These are the activations of a small neural network, seen along a few directions. Each row is one input.
In each table, some parts of the input vary, and every possible input appears once, in random order.
A made-up example of a description, with smaller parts first: ring(5) and (point or (values(2) and line(4)) or ring(11)).
Shared parts are said once, and a part with two or three values counts as separate values.
(in the rows, 128 means zero)

Other details of the inputs vary at random and push rows far along two fixed directions, the same in every table; ignore that.

Rows:
R1: [123 125 125 137 119 133 120 135 137 121 143 131 136 131]
R2: [ 75  38 180  91 118 162  76 154 112 151 133 187  87 118]
R3: [125 161 122 182 101 187  84  32 182 125  72 141 154 135]
R4: [141 189  85 188 105 152 112  86 175 107 126 115 188 149]
R5: [122 170 115 167  97 193  66  56 190 124 116 152 177 141]
R6: [192 224  73 176 136  88 185 111 148  98 100  50 157 152]
R7: [128 133 131 126 157 129 151  95 115 121 112 131 118 133]
R8: [156 207  90 166 116 144 117  87 163 124 114 101 187 130]
R9: [132 104 134  91 150  68 179 229  70 140 140  90  97 120]
R10: [159 222  77 180 153  94 188  93 144  99 100  64 167 167]
R11: [115  95 158 126 119 168  90  77 141 135  91 160 107 114]
R12: [120  99 156 126 121 173  92  74 138 135  95 166 105 109]
R13: [ 73  48 196  95 146 159 109 107 104 148 104 178  77 121]
R14: [131  99 145  92 181  65 198 181  67 124 132  99  77 136]
R15: [129 128 120 130 122 133 120 124 132 123 153 135 132 120]
R16: [ 77  25 181  89 112 161  88 132 122 155 146 195  94 105]
R17: [135  90 130  93 150  65 172 218  80 123 171 105  90 125]
R18: [143 100 130  80 156  62 173 223  73 130 172 105  80 120]
R19: [ 99 108 157 124 109 180  76 102 142 152 109 164 138 108]
R20: [ 73  27 184  92 109 164  90 135 125 154 142 193  96 108]
R21: [130 178 116 162 102 194  72  45 176 138 106 152 180 113]
R22: [179 232  63 171 124  92 165 137 145 101 127  63 184 160]
R23: [146 110 133  79 152  60 173 218  67 132 161 106  86 116]
R24: [161 167 104 119 140  70 174 189 105 117 144  80 132 140]
R25: [162 158  95 119 147  68 171 188 110 113 158  80 127 141]
R26: [128 176 116 161  96 186  62  48 181 128 111 156 180 132]
R27: [ 69  23 179  98 108 162  92 142 121 152 137 193  96 111]
R28: [158 149  90 125 137  74 188 167 117 115 167  91 134 130]
Each input here is: line(4) and (values(2) or line(5)).
Changing only the line(4) part turns R10 into R14. The same change can be made to R27. Which row results?
> R16
Which other rows does R7 become when the values(2) part takes its other values? List them by row number.
> R12
Which other rows agree with R5 in the line(4) part? List them by row number.
> R1, R6, R13, R19, R20, R24
Which other rows does R17 become when the line(5) part takes its other values? List them by row number.
> R8, R16, R25, R26
Which other rows does R3 become when the values(2) part takes its other values? List them by row number.
> R10
